Here are a small network's activations along a few directions, averaged over the inputs that share one value of a field.
Related values have similar rows: they may be neighbours, one step apart, or belong to one group.
Random noise pushes rows far along 4 fixed directions. That doesn't count. These rows show it; they differ only by the noise:
[ 119  -14 -172   95    5 -205  243  285  187 -109  -11 -219  271  161]
[-273  -52  -29  -64 -135   78   84  322  -79 -381  174  227 -213  -28]
[-153  -64  -37  -68  129  217 -269 -205  238  -29 -356 -208 -310 -246]
[-240  -49 -182 -429 -415   62  112    1 -317  240  367 -650 -344  210]
[-197  -61 -114 -126  -97   30  -58  -34   10  -75  -56 -300 -224  -63]
[-122  -63  -11  -14  219  252 -316 -221  331  -55 -458 -131 -294 -302]


Zagum, 20 values:
e6: [-127  100  320 -219 -194  238 -114 -263 -300  271   51  105 -421  -89]
e9: [-252  -40  243   82 -156  -71 -188 -137 -395 -510   48  551 -251  -93]
e18: [ -79  -49   34  -95  342  574 -267 -131  176  390 -235   73 -232   61]
e8: [ -18   59  321 -111 -139  154  -66  107  -49 -261    7  816 -202  -90]
e3: [ -61   42  142  133  270 -138 -137 -308  136 -603 -347  531  -69 -450]
e2: [139  92 253 -53  28 181 -12 242 120 -21 -34 126   6 143]
e4: [ -57 -172 -128  304  123 -352   60  130  209  -71 -107 -277  365  -71]
e16: [ 280   53 -168    1  102 -129 -166 -718   38  513 -205 -580   73  115]
e1: [ 162   53  -39  273 -183 -458   90  175  -77  -76  -99 -364  443  119]
e19: [  20   29 -329  252  -34 -406  219  -36  -25 -153  -57 -215  424 -108]
e5: [ 222   46  146   45   77   48   81  300 -122  165   88   39  187  435]
e13: [-298  -30 -157 -149  -84  -70 -121  -35  -33 -272  -75 -178 -207 -125]
e10: [  54  -90 -168  352  263 -307   53  -90  338  -71 -134  -41  394 -172]
e14: [  86   39  133 -272 -211  206  211  116 -383  256  775  287 -119  166]
e17: [ -75  -57  176   32   15 -387 -354 -424  -49  -33 -275 -153    6 -292]
e12: [  -7  -94  -89  163  172  235   99  118   59 -216   41  602   71  -17]
e15: [ 249   14 -186  280  106   -4  141  201  164  187 -166 -147  245    3]
e11: [-239  -91  169   48 -135 -237 -203  183 -213 -272   85   63  -45 -135]
e20: [ -38   39 -257  173  123 -232  -61 -141  183 -458 -201  137  100 -249]
e7: [-340   75   73   54  -90 -174 -105 -333 -205 -327  -85  333 -164 -398]
Each value of Zagum is a pair of two hidden parts, and every pair occurs once (5 first parts, 4 second parts).
e16 and e14 share the first part; e16 and e12 share the second. Which value has the first part of e12 and the second part of e14?
> e10
e9 and e6 share the first part; e9 and e5 share the second. Which value has the first part of e5 and the second part of e6?
> e1
e13 and e15 share the first part; e13 and e20 share the second. Which value has the first part of e20 and the second part of e15?
> e19

Bemeb, 20 values:
h3: [ 148  129   -7   27 -193 -378  107  -37 -132  -29 -116  -51  213  113]
h12: [ -37  -39  105  113  135 -167 -342 -335 -187  -47 -341  -45   24 -131]
h11: [  59   53 -210 -179  -71  112  416  109 -112   87  194  -94  -87  130]
h15: [-183   53   57  -12  -35  -66   40 -341   22  177  109 -107 -100 -192]
h6: [ -10  -69   79  -24 -165 -287   14  372 -131 -427  132  206   43  139]
h17: [ 263   18  -54  275  357    8   80 -107  167  163 -106  172  216  131]
h20: [  35   80   65  -86 -356 -253  164  -53 -346  367  462 -470   44  212]
h10: [ -19 -145  -80  151   77  -90 -101   83  295 -346 -118  -71   23  -59]
h8: [-124   56  -58  -75 -196   83  178  523 -125   27  474   70  -60   83]
h18: [-117   20  -92 -145   73  263   51   30   12  169  237   71 -154 -184]
h14: [ 113 -166  -91  356    2 -499  -19   20   28    3 -387 -422  328  101]
h5: [ -53  -89  117   -1 -111 -335 -147 -238 -162 -310  -51  -32 -159  -86]
h7: [-413 -127 -134 -121  -49   78 -190   14 -263 -132  -22 -150 -162  -46]
h4: [-221   17  178  181 -139 -293   10  282 -178 -819 -289  312   29 -212]
h9: [  70  169   66 -187 -187  396  251    6  -93  216  340  332 -138  158]
h2: [ 185   81 -170 -224  -32  336  -95   30  162  358 -195 -297  -73   79]
h16: [ -76   93  130  217   19 -319 -155  240   40 -241 -105   37  178 -138]
h13: [ -31 -151 -301  -69 -145 -253  100 -235  115  -31   63 -476  197   19]
h1: [-129  -47  -94   96  236  383 -108  -71   75  -31    9  252    3  -49]
h19: [ -12  -55   43   67   87 -242  138 -104  135 -329    2  368  141  -71]
Each value of Bemeb is a pair of two hidden parts, and every pair occurs once (5 first parts, 4 second parts).
h15 and h19 share the first part; h15 and h20 share the second. Which value has the first part of h20 and the second part of h19?
> h5
h14 and h16 share the first part; h14 and h7 share the second. Which value has the first part of h7 and the second part of h16?
> h8
h2 and h10 share the first part; h2 and h11 share the second. Which value has the first part of h11 and the second part of h10?
> h13
h3 and h12 share the first part; h3 and h9 share the second. Which value has the first part of h9 and the second part of h12?
> h17

Bulad, 15 values:
p6: [ 256  -67 -117  198  267  312   62  156  249  435  -21  -67   69  110]
p13: [ -62  -73  131 -136 -221  -73  -91  166  -53 -316   55  184  -97  -75]
p10: [-202   96  128 -145 -402  -31  -75 -155 -324 -108   94   85 -314  -27]
p4: [ 130  115  -65    1  -22  -98  114 -286   49   59  -24 -158   37  101]
p1: [-130  -81  -41 -137  -97 -177   56  -65 -246  184  347 -414   38  100]
p15: [158  26 191  71  -5  47   5 255  28 118 155  78  47 110]
p9: [ -74  -38  128 -102  109  321 -278  -43  265   18 -432   48 -208 -146]
p14: [-136  -17  217 -124 -136   -5 -117  -82 -389   46   70  -17 -189  109]
p2: [-162 -146   78  147 -127   -3   48  213 -372 -292  421  712  -67   13]
p3: [-176  -20   18   43   45   -7 -243  -98   -7   38 -423 -398 -105 -184]
p8: [165 132 -54 -67 -12 -18 234 -87 -93 270 223 -64 249 134]
p11: [ -19   50  -75 -179   50   65   98 -124  -11  231  146 -150 -111 -121]
p7: [  42   15  -62  -15   55 -164  -36 -231  259  -66 -203 -149    8 -142]
p12: [-131   -4 -100  -60   66  193   -3   94   97 -389  -86  193  -79  -34]
p5: [ 100    8 -306 -185   70  255   69  -11   99  474  126 -319  -33  190]
Each value of Bulad is a pair of two hidden parts, and every pair occurs once (5 first parts, 3 second parts).
p4 and p7 share the first part; p4 and p10 share the second. Which value has the first part of p10 and the second part of p7?
> p13
p2 and p1 share the first part; p2 and p14 share the second. Which value has the first part of p14 and the second part of p1?
> p15
